A small network was shown many inputs. Here are its activations along a few directions, one row for each input.
Each table varies a few parts of the input and shows all the possible inputs, shuffled.
Descriptions start from the smaller parts, as in this example, which fits no table here: one of 5 places around a ring, together with either a single point or one of 9 places along a line or (one of 2 separate values, together with one of 6 places along a line).
Shared parts are said once, and a part with two or three values counts as separate values.
(in the rows, 128 means zero)

Other details of the inputs vary at random and push rows far along three fixed directions, the same in every table; ignore that.

Rows:
x1: [101 141 133 113 151 142 108 112 120 146 102 137 134 123]
x2: [123 117 117 154  89 139 138 133 119 136 157 104 140 159]
x3: [133 109 121 156  90 140 124 123  87 128 133 114 161 135]
x4: [133  68 155 143 138 152 142 104  59 135  65 154 203  44]
x5: [173  71 155 126 148 112 175 134 119  99  96 160 155  36]
x6: [107 135 132 116 148 142 106 115 119 148 105 134 132 124]
x7: [159 125 111 145  97 121 133 137 115  94 149 122 136 128]
x8: [ 97 140 133 113 148 143 108 112 117 147 103 133 137 122]
x9: [ 91 131 144 119 151 135 127 114 137 161 109 130 124 132]
x10: [126  83 149 144 126 140 153 116  95 145 103 133 169  80]
x11: [150 113 119 150  95 122 155 144 124 113 160 113 131 137]
x12: [142 135 140  99 166 101 142 140 176 114 122 148  90 111]
x13: [103 138 132 115 143 144 108 114 116 145 106 134 136 124]
x14: [ 93 140 134 122 141 139 125 123 140 160 128 120 115 158]
x15: [159 147 128 103 159 101 124 140 161  91 125 154  96 105]
x16: [117 138 118 130 116 143 111 122 113 137 131 118 135 141]
x17: [160 132 106 141  90 120 131 143 119  95 161 114 131 133]
x18: [185 105 135 121 144 105 147 139 125  79 113 159 136  57]
x19: [132 122 111 156  83 141 120 127  95 124 147 107 150 153]
x20: [124 115 117 154  81 136 144 131 116 130 156  99 141 160]
x21: [109 132 131 123 142 143 107 115 115 150 106 131 135 131]
x22: [156 160 118  99 154  99 119 144 170  94 138 146  84 122]
x23: [ 96 135 134 124 138 138 123 122 141 156 127 123 122 153]
x24: [175 120 119 140 109 101 162 156 149  90 165 126 110 125]
x25: [103 150 129 119 145 137  98 118 133 156 117 124 117 155]
x26: [126 108 122 158  85 135 144 129 107 136 151 104 147 142]
x27: [ 95 153 129 108 147 141 101 117 129 148 113 129 121 139]
x28: [115 145 137 109 159 118 130 130 167 136 125 138 101 140]
x29: [156 148 100 143  92 116 118 145 137 102 171 108 107 170]
x30: [116 126 125 140 113 137 132 130 132 144 144 114 130 154]
x31: [ 99 152 130 118 146 135 100 116 133 153 114 127 118 156]
x32: [120 130 143 113 162 121 142 129 151 136 115 142 113 116]
x33: [146 133 138 106 155 100 145 142 173 106 130 144  93 116]
x34: [158 139 122 125 123  93 147 149 169  96 160 129  91 137]
x35: [128 127 110 146  86 142 120 128  97 125 148 106 149 143]
x36: [103 146 131 117 149 135 100 117 131 155 111 129 119 147]
Each input here is: one of 4 places along a line, together with either one of 4 separate values or one of 5 places along a line.
- Which other rows does x28 become when the place on the line of 4 takes its other values? List them by row number. => x2, x23, x30
- Which other rows agree with x30 in the place on the line of 4? List them by row number. => x5, x10, x16, x17, x18, x24, x25, x29

Rows:
x37: [105  93 154 123 147 143 139 115 114 157  87 137 162  88]
x38: [ 95 149 143 111 167 125 121 127 155 152 115 129  98 148]
x39: [162 136  89 154  70 124 122 145 105  99 176 100 132 145]
x40: [116 126 144 102 158 140 111 113 115 132  88 146 138  97]
x41: [104 175 115 106 150 127  88 123 141 151 127 124  98 142]
x42: [ 95 135 144 105 160 129 123 124 153 157 109 134 116 134]
x43: [138 128 103 159  77 140 120 128  93 106 153 111 159 152]
x44: [175 151 125 108 135  82 125 144 153  73 138 146  98  97]
x45: [210 101 144 114 157  82 176 157 171  63 129 174 111  42]
x46: [140  88 117 169  61 134 157 123  99 115 151 102 164 128]
x47: [153 116 111 153  80 114 155 150 121 107 167 105 132 153]
x48: [214 154 124 103 164  55 142 160 181  31 136 179  87  65]
x49: [ 96 104 152 124 154 149 134 112 116 161  97 144 150  98]
x50: [142  77 124 173  65 142 159 132  84 119 146 106 177 116]
x51: [202 126 135 105 162  71 165 163 197  59 144 168  81  72]
x52: [143 156  85 139  83 134 108 145 127 111 180  95 108 182]
x53: [ 89  99 153 128 143 153 134 112 105 165  91 135 158 105]
x54: [140  92 120 182  64 152 155 130  76 132 160  95 174 138]
x55: [ 96 146 140 109 162 136 124 120 146 165 117 136 111 143]
x56: [ 97 112 146 120 150 134 139 105 118 154  91 139 139 110]
x57: [107 101 156 123 160 134 146 103 114 147  82 143 147  86]
x58: [168  83 120 168  77 124 173 143  90  98 156 123 163 105]
x59: [119 157 129 128 155 130  82 118 141 163 104 128  96 175]
x60: [107 144 116 136 106 138 127 130 132 155 155 101 120 183]
x61: [ 84 107 150 130 142 166 127 105 105 182  99 131 160 115]
x62: [108 181 101 132 117 116  65 132 165 154 171 101  75 252]
x63: [107 158 126 104 165 141  99 118 142 131 105 145 117 142]
x64: [ 90  99 154 133 145 153 136 109  96 171  88 124 166 108]
x65: [120 139 130 104 161 137 105 121 122 140 104 141 125 101]
x66: [ 90 203  95 117  98 130  73 127 156 143 176  86  75 236]
x67: [158  70 127 185  71 142 169 133  68 111 148 110 185  97]
x68: [100 168 133  91 159 129  89 118 149 140 113 133  96 148]
x69: [ 97 176 107 122 111 130 108 138 175 154 176  94  82 220]
x70: [169 110  94 156  69 140 134 144  88  94 163 105 151 129]
x71: [ 89 127 145 112 153 135 127 107 141 158 100 137 122 126]
x72: [147 128  95 164  63 142 124 133  93  96 165 104 158 165]
x73: [105  93 159 123 160 140 146 114 101 153  80 149 157  81]
x74: [102 134 139 101 156 149 104 112 118 143  89 140 134 119]
x75: [188 143 124 112 153  84 135 146 155  59 127 166 110  83]
x76: [176 156 124  98 155  77 143 161 214  83 159 144  63 127]
x77: [105 106 157 122 163 145 138 111 113 163  88 136 154  94]
- What do these inputs look like to the network? => either one of 2 separate values or (one of 3 separate values, together with one of 5 places along a line) or (one of 4 places along a line, together with either a single point or one of 5 places around a ring)
- Which other rows does x65 become when the choice among 3 separate values takes its other values? List them by row number. => x43, x68
- Which other rows does x51 become when the place on the ring of 5 takes its other values? List them by row number. => x37, x45, x50, x76
- Start at x44 and move only the place on the line of 5, one step at a time. The first step leads to x66. Which rows follow, in order? => x68, x40, x74
- Which other rows does x39 become when the place on the line of 5 takes its other values? List them by row number. => x41, x52, x65, x70

Rows:
x78: [160  90 123 162  60 105 183 148 141  97 176  99 133 148]
x79: [130 108 123 169 103 150 117 120  77 146 125 119 174 147]
x80: [199  84 118 149  96 120 159 149  96  83 142 131 153  73]
x81: [136 178 107 108 130 101  94 146 181 123 162 112  59 188]
x82: [141 163 117 102 157 121 111 144 169 114 139 136  82 155]
x83: [ 97 144 108 155  79 149 110 119  92 158 154  86 135 180]
x84: [153 135 143 102 169  92 138 129 147  92  99 160 108  76]
x85: [136 173 113 116 142 100 108 135 167 102 145 136  82 173]
x86: [156 133 145 106 170  88 131 127 148  95  97 163 110  81]
x87: [111 104 129 153 105 154 132 107  70 134 107 126 179 117]
x88: [111  64 159 161 119 142 180 114  96 148 103 134 186  93]
x89: [ 97  76 152 164 103 146 172 115  93 174 122 109 170 113]
x90: [130 180 104 106 130 110 103 141 182 102 160 121  66 193]
x91: [179 103 152 100 171  90 141 130 142  81  83 173 125  45]
x92: [151 148 106 129 109 111 113 140 152  93 155 123 101 172]
x93: [ 78 152 136 113 146 141  76 101 134 175  99 120 116 176]
x94: [171 118 100 153  57 114 140 143 113  79 171 101 132 146]
x95: [ 66 121 150 118 150 147 136 110 156 181 110 125 122 165]
x96: [169 135 131 114 159 102 114 145 158 115 125 147  98 117]
x97: [ 91 136 144 120 178 152 102 108 112 170  82 146 141 127]
x98: [ 69 161 124  97 150 164  97 118 136 180 124 114 115 154]
x99: [157 137 115 129 124 116 137 142 136 106 148 132 119 108]
x100: [ 94 129 144 119 149 146  87 107 114 182  91 127 132 139]
x101: [148 156 122 113 159 113  99 142 169 120 134 141  88 163]
x102: [171 117  99 157  66 125 158 153  98  88 185 106 150 116]
x103: [141  83 141 162 121 145 129 115  63 149  98 134 187  87]
x104: [163 120 130 126 134 108 119 132 139  94 119 149 125 123]
x105: [200  85 113 156  83 127 163 149 100  65 152 133 168  78]
x106: [ 95 136 113 148  74 150 127 118  90 134 150  95 158 150]
x107: [159  84 137 168  80 101 193 143 126 100 155 115 148 117]
x108: [134 155 106 113  99 115 127 142 153  94 165 112 104 149]
x109: [ 62 160 124 101 138 161  97 110 137 157 121 120 124 166]
x110: [114 133 101 158  79 156  99 129 101 160 159  84 136 194]
x111: [105 126 107 143  83 174 122 127  91 142 154  99 163 160]
x112: [ 69 157 124 109 139 159  91 106 140 159 115 123 122 167]
x113: [113  74 146 154 115 155 166 125 111 159 124 118 165 126]
x114: [ 75 108 165 124 174 147 150 114 136 198 100 132 132 118]
x115: [155 128 138  89 159 107 142 142 150  98 116 153 112  59]
x116: [161 130  94 151  55 122 132 147 122  96 187  94 123 150]
x117: [141 168 118 114 143  95 110 140 162 118 145 129  78 152]
x118: [ 66 150 139 110 160 155 103  98 124 162  91 140 138 133]
x119: [ 99 126 139 116 167 158  99 111 116 167  86 140 141 131]
x120: [165 145  91 173  57 107 119 144 125  86 190 101 120 201]
x121: [ 83 132 147 102 167 150 125 105 112 142  84 152 153  90]
x122: [102 143 112 164  76 137  97 111  98 150 147  91 142 198]
x123: [170 109 134 116 135 109 141 139 127  97 116 145 123  73]
x124: [126  47 155 157 115 153 181 123  91 161 114 121 181  79]
x125: [108  76 186 118 201 140 174 113 126 166  61 173 160  51]
x126: [ 73 139 141 101 152 152 102  98 127 163  89 130 135 121]
x127: [117 117 126 161  95 140 109 114  80 158 126 108 159 147]
x128: [145 152 126 114 165 106 116 138 152 125 127 143  95 126]
x129: [163 135 134 110 172 109 139 141 143  95 113 162 111  91]
x130: [114  65 149 156  95 144 171 122 101 161 126 108 165 108]
x131: [118 181 116  95 145 108 119 142 169 119 153 126  77 142]
x132: [156 130 134  97 169 116 131 138 157 111 115 155 108  75]
x133: [ 75 161 129 110 147 143  99 111 132 171 116 120 114 144]
x134: [167 119 148 102 171  90 154 130 146  76  94 174 126  34]
x135: [159 136 119 122 129 119 150 148 134  85 148 142 129 103]
x136: [135 176 110 111 147 116 116 143 172 109 154 134  86 158]
x137: [149 150 125 113 158 109 126 140 147 117 131 141  96 116]
- The inputs of x92 and x85 match in every part but one. If x115 is changed in the same way as x92 into x85, which row does it become? => x131
- The inputs of x81 and x117 match in every part but one. If x78 is changed in the same way as x81 into x117, which row does it become? => x107
- What do these inputs look like to the network? => one of 2 separate values, together with one of 5 places around a ring, together with either a single point or one of 5 places along a line
- Which other rows agree with x95 in the choice among 2 separate values and the place on the ring of 5? List them by row number. => x90, x92, x104, x109, x112
- Which other rows agree with x106 in the choice among 2 separate values and the place on the ring of 5? List them by row number. => x84, x86, x107, x122, x134
- Start at x96 and move only the place on the ring of 5, one step at a time. The first step leads to x101. Which rows follow, in order? => x104, x93, x100
- Which other rows does x96 become when the choice among 2 separate values takes its other values? List them by row number. => x103
